Each row below holds a small network's activations on one input, seen along a few directions.
In each table, some parts of the input vary, and every possible input appears once, in random order.
Descriptions start from the smaller parts, as in this example, which fits no table here: one of 5 places around a ring, together with either a single point or (one of 2 separate values, together with one of 4 places along a line) or one of 9 places along a line.
Shared parts are said once, and a part with two or three values counts as separate values.
(in the rows, 128 means zero)

A family of inputs:
row 1: [ 85  95 139 145 112  48 109  97 151 210 127 107 109 132]
row 2: [163 119 132 107 137 212 188 144 132 115 161 176 187 108]
row 3: [102 150 124 161 101  79  81 132 145 138  83  54 132 123]
row 4: [ 85 118 136 168  95  67 100 111 129 190  96  66 126 125]
row 5: [119 150 120 104 138 186 146 121  37  71 119 181 147 126]
row 6: [109 100 132 139 126  48 121 120 193 169 140 132  72 133]
row 7: [138 149 123 149 116  78  90 152 187 102  86  78  95 128]
row 8: [197 131 126  92 146 227 156 122 102 100 195 159 148 119]
row 9: [121 142 119 113 150 189 184 152  79 130 121 190 179 124]
row 10: [158 135 134 104 158 209 129 109  51  65 159 148 142 147]
row 11: [131 119 123 125 128  64 105 148 201 119 121 117  71 143]
Describe the family of inputs behind these rows.
Answer: either one of 5 places around a ring or one of 6 places around a ring
List by row number the other inputs of the same sort as row 1.
Answer: row 3, row 4, row 6, row 7, row 11

A family of inputs:
row 12: [191 165 120 118 135 215 133 161 123  42 125 114 159 118]
row 13: [ 88 106 143 141 116  84  87  68  72 165 136  97 103 145]
row 14: [135 162 115 151 108  75  86 171 197  94  69  67 102 125]
row 15: [ 85 122 130 111 146 137 131  94  25 122 127 177 120 150]
row 16: [156 139 122  95 160 143 117 131 118  41 146 169  74 152]
row 17: [133  96 129  96 153 140 182 124 140 150 175 218 115 129]
row 18: [161 122 131 120 135  94  70 108 163  89 155  88  58 150]
row 19: [121 158 127 134 126 209 146 124  32 123 110 123 208 115]
row 20: [163 124 127 114 128 211 195 155 147 147 157 162 207  97]
row 21: [ 60 147 125 174  94  67 101 129 111 167  52  75 149 117]
row 22: [137  80 140 125 128  90 138 104 184 199 185 135  96 129]
row 23: [106 115 128 157 108  70 150 165 223 198  97 111 147 110]
The inputs of row 13 and row 18 match in every part but one. If row 19 is changed in the same way as row 13 into row 18, which row does it become?
Answer: row 12
Describe the family of inputs behind these rows.
Answer: one of 3 separate values, together with one of 4 places along a line
Change only the choice among 3 separate values in row 16. List by row number the other rows that result.
Answer: row 15, row 17

A family of inputs:
row 24: [123 143 113 103 161 176 168 146  75  82 141 210 118 154]
row 25: [149 146 130 122 116 198 182 158 121 108 137 146 196  89]
row 26: [ 86 119 118 112  80  61 100 103 127 146 115 133  98 108]
row 27: [185 123 133 112 110 212 151 113 131 111 171 132 183 109]
row 28: [180 108 130 100 153 207 129 106  96 106 204 132 121 132]
row 29: [110  78 146 153 109  45 136 100 198 181 145 127  72 121]
row 30: [168 128 136  82 181 174 138 111  74  94 173 182 111 158]
row 31: [118  83 137 135 140  58 140 153 235 213 144 128 108 146]
row 32: [152 157 108 133 139  81  91 179 219 118 102  75  98 143]
row 33: [100 147 132 167 112 118 102 136  65 154  61  57 143 146]
row 34: [ 76 119 147 147 118  96  83 101 100  85  92  88 143 144]
row 35: [145 152 123 154 107  71  77 130 181  88 104  81  63 117]
row 36: [ 73 148 123 161 122 107 113  98  67 212 109  98 165 121]
row 37: [128 141 116 113 144 187 181 158 104  93  95 202 173 104]
Describe the family of inputs behind these rows.
Answer: either one of 6 places around a ring or (one of 2 separate values, together with one of 4 places along a line)
List by row number the other inputs of the same sort as row 31.
Answer: row 26, row 29, row 32, row 33, row 34, row 35, row 36

A family of inputs:
row 38: [121 136 135 120 153 199 136 113  23 111 133 128 177 152]
row 39: [104 139 127 120 116 189 151 114  40  80 112 169 179 115]
row 40: [148  99 132 121 111  73 107 114 196 155 161 115  72 125]
row 41: [167 102 143  86 163 198 166 121 117  72 183 200 134 138]
row 42: [177 135 117  97 142 200 180 151 135 139 176 180 150 110]
row 43: [131 151 124 130 146 200 138 121  33 143 126 127 185 134]
row 44: [152 100 136 134 107  84 116 112 210 150 162 105  89 118]
row 45: [ 74 134 122 153 111  61  86 101 102 163  95  91  96 129]
row 46: [177 107 136  91 175 205 165 129 114 105 193 170 139 153]
row 47: [124 113 128 133 144  66 136 150 207 155 129 140  80 143]
row 48: [132 107 120 119 131  64 110 120 191 157 155 133  61 134]
row 49: [ 97 128 136 162  85  79  88  95 119 156 101  63 127 118]
row 50: [151 191 111 130 129 162  82 149  79  34  82  85 125 135]
row 51: [206 163 112 101 150 168 110 165 170  27 143 126  87 136]
row 52: [121 163 116 126 121 194 151 134  44 145 116 138 188 110]
row 53: [168 128 118  89 134 189 188 140 138 104 165 205 147  97]
row 54: [131 104 131 140 137  78 138 159 220 150 125 125  99 133]
row 55: [ 78 132 129 163 113  71 106 144 129 157  62  83 141 137]
row 56: [145 103 139 138 116  87 120 130 221 144 153 101 110 117]
row 57: [ 90 130 139 167  94  82  92 113 131 150  92  59 147 117]
row 58: [112 156 117 119 113 184 159 124  47 111 105 163 185  97]
row 59: [187 123 125 101 168 206 168 138 124 136 186 169 147 135]
row 60: [160 111 128  90 137 195 180 131 131  73 172 211 141 115]
row 61: [ 93 127 132 149  90  68  79  97 105 161 100  73 110 124]
row 62: [111 130 142 116 142 192 136 104  26  79 123 157 172 137]
row 63: [126 112 124 123 139  58 122 138 196 159 143 146  67 143]
row 64: [136 104 135 142 128  90 131 147 230 145 131 110 111 125]
row 65: [ 69 141 128 162 122  62 108 133 117 161  68  98 118 142]
row 66: [ 71 140 124 152 118  53  94 121 105 166  82 104 104 142]
row 67: [ 83 132 134 165 104  84  99 132 139 152  69  67 152 129]
Describe the family of inputs behind these rows.
Answer: one of 2 separate values, together with either a single point or one of 6 places around a ring or one of 8 places around a ring
The inputs of row 60 and row 39 match in every part but the choice among 2 separate values. If row 44 is changed in the same way as row 60 into row 39, which row does it become?
Answer: row 49
Change only the place on the ring of 8 in row 49. List by row number the other rows that result.
Answer: row 45, row 55, row 57, row 61, row 65, row 66, row 67
Change only the choice among 2 separate values in row 52. List by row number the other rows that result.
Answer: row 42

A family of inputs:
row 68: [ 71 134 130 168  96  56  89 116 119 174  69  69 129 125]
row 69: [178 118 127  93 153 195 181 141 142 107 186 195 137 122]
row 70: [117 148 126 123 129 197 147 120  33 112 112 146 187 119]
row 71: [157 165 120 114 138 206 125 132  60  44 121 135 149 128]
row 72: [111  90 136 137 115  50 128 119 208 197 145 124  98 126]
row 73: [133 162 124 119 133 204 131 128  36  75 116 130 174 130]
row 74: [137 104 133 100 145 192 189 120  88 154 172 198 165 122]
row 75: [ 91  90 136 145 111  52 131 116 174 215 129 121 107 129]
row 76: [ 87 148 128 164 101  63  72 124 121 136  73  53 115 135]
row 77: [145 112 128 138 124  63 100 141 226 132 131  94  71 134]
row 78: [191 126 125  94 157 204 158 145 140  71 174 172 129 129]
row 79: [178 161 122 104 151 204 130 144  93  37 132 144 138 136]
row 80: [132 146 126 148 119  62  71 141 179  98  90  67  79 140]
row 81: [187 148 117  91 154 204 139 149 122  45 156 161 128 131]
row 82: [157 104 133  93 149 191 186 122 122 135 187 201 156 119]
row 83: [121 120 131 113 144 193 177 112  60 157 156 183 180 119]
row 84: [ 75 106 134 158 110  53 119 108 146 219 113 106 122 126]
row 85: [106 131 131 120 137 194 166 115  40 132 132 168 187 122]
row 86: [132 104 130 137 120  54 123 137 227 169 143 117  78 128]
row 87: [ 61 116 134 166 103  53 107 112 126 194  89  91 129 128]
row 88: [141 133 120 135 121  62  81 146 207 107 113  84  69 136]
row 89: [110 150 125 158 105  64  66 129 145 105  78  58  89 132]
Describe the family of inputs behind these rows.
Answer: one of 2 separate values, together with one of 11 places around a ring
The inputs of row 75 and row 74 match in every part but the choice among 2 separate values. If row 87 is changed in the same way as row 75 into row 74, which row does it become?
Answer: row 85
Change only the choice among 2 separate values in row 81. List by row number the other rows that result.
Answer: row 88

A family of inputs:
row 90: [139 152 114  85 122 200 155 117  55  42 139 208 142 102]
row 91: [156 101 130 122 122 100 139 132 189 145 154 139  78 125]
row 92: [ 97 143 135 172 112  89  94 122 116 114  73  75 122 129]
row 93: [191 118 143 103 145 245 161 126 116  66 182 144 190 120]
row 94: [104 114 126 133  94 111 137 123 136 188 121 118 157 105]
row 95: [154 125 129 132 128 107  98 112 137 122 149  99  68 140]
row 96: [129 130 118 121 129  79 116 163 209 130 114 121 109 135]
row 97: [115 116 130 133 136 103 145 105 151 184 162 156 123 114]
row 98: [159 165 111 111 177 226 180 169  59 125 130 174 169 142]
row 99: [ 95 120 136 162 104  82 137 144 169 136  82 113 131 115]
row 100: [105 139 127 142 100 116  96 102  83 166 115  78 147 120]
row 101: [129 153 117 130 137  86  73 142 156 108 106  81  99 148]
row 102: [ 89  88 147 117 158 119 134 106  88 139 138 158 129 170]
Describe the family of inputs behind these rows.
Answer: either one of 3 separate values or (one of 2 separate values, together with one of 5 places around a ring)
List by row number the other inputs of the same sort as row 93.
Answer: row 90, row 98

A family of inputs:
row 103: [150 144 125 113 135 168 126 133 109  76 130 136 139 128]
row 104: [ 94 130 124 162 102  37 107 153 206 169  77  85 110 120]
row 105: [121 112 134 122 136 158 160 124 103 142 147 158 149 129]
row 106: [138 149 125 125 130 167 127 129  87  87 117 130 142 125]
row 107: [116 129 131 126 134 156 146 117  84 141 128 148 161 124]
row 108: [112 114 136 163  98  46  77 110 183 180 117  47  99 127]
row 109: [158 127 125 108 142 164 151 132 137 112 162 162 130 122]
row 110: [ 85 113 130 147 116  17  81 112 167 157 104  99  59 145]
row 111: [164 133 126 109 148 170 140 141 131  91 148 147 127 134]
row 112: [123 141 124 124 133 166 135 130  75 117 122 133 151 132]
row 113: [145 115 129 109 135 159 157 125 125 136 156 165 140 121]
Describe the family of inputs behind these rows.
Answer: either one of 3 separate values or one of 8 places around a ring
A walk changes only the place on the ring of 8. It starts at row 105 and steps to row 107. List the rest of the walk in order.
Answer: row 112, row 106, row 103, row 111, row 109, row 113

A family of inputs:
row 114: [124 131 130 151 113 107 121 143 157 125  99  98 125 122]
row 115: [131 143 123 121 137 152 124 126  89  91 130 138 119 134]
row 116: [126 123 131 116 131 152 131 109  79 135 143 139 137 133]
row 117: [108 126 127 142 118  96 131 134 145 168 106 120 133 121]
row 118: [ 97 114 134 147 124  92 126 119 137 166 121 118 125 130]
row 119: [112 124 133 130 136 153 148 117  88 139 136 147 154 129]
row 120: [111 120 132 134 121  84 101 108 133 130 119 116  99 134]
row 121: [185 107 126  91 155 173 165 140 175 108 189 184 113 126]
row 122: [111 130 126 142 107 103 125 142 158 141 107 107 139 116]
row 123: [146 144 127 131 126 171 137 137 108 104 119 122 155 119]
row 124: [138 144 125 120 139 160 126 140 103  90 118 130 142 137]
row 125: [133 134 131 114 135 147 117 102  84 109 139 140 130 130]
row 126: [123 136 125 125 130 157 153 132  97 141 120 149 162 120]
row 127: [170 101 131 109 140 108 147 142 223 134 177 155  86 131]
row 128: [133 143 123 123 121 167 141 135 110 120 126 131 169 113]
row 129: [123 137 123 136 125  93  97 123 138 124 121 103  93 135]
row 130: [104 109 133 136 117  89 115 115 128 156 123 115 106 138]
row 131: [129 138 125 135 127 101  99 137 151 122 109  94 116 137]
Describe the family of inputs behind these rows.
Answer: one of 2 separate values, together with either a single point or one of 8 places around a ring
The inputs of row 129 and row 115 match in every part but the choice among 2 separate values. If row 118 is changed in the same way as row 129 into row 115, which row does it become?
Answer: row 119
Change only the choice among 2 separate values in row 126. List by row number the other rows that result.
Answer: row 117
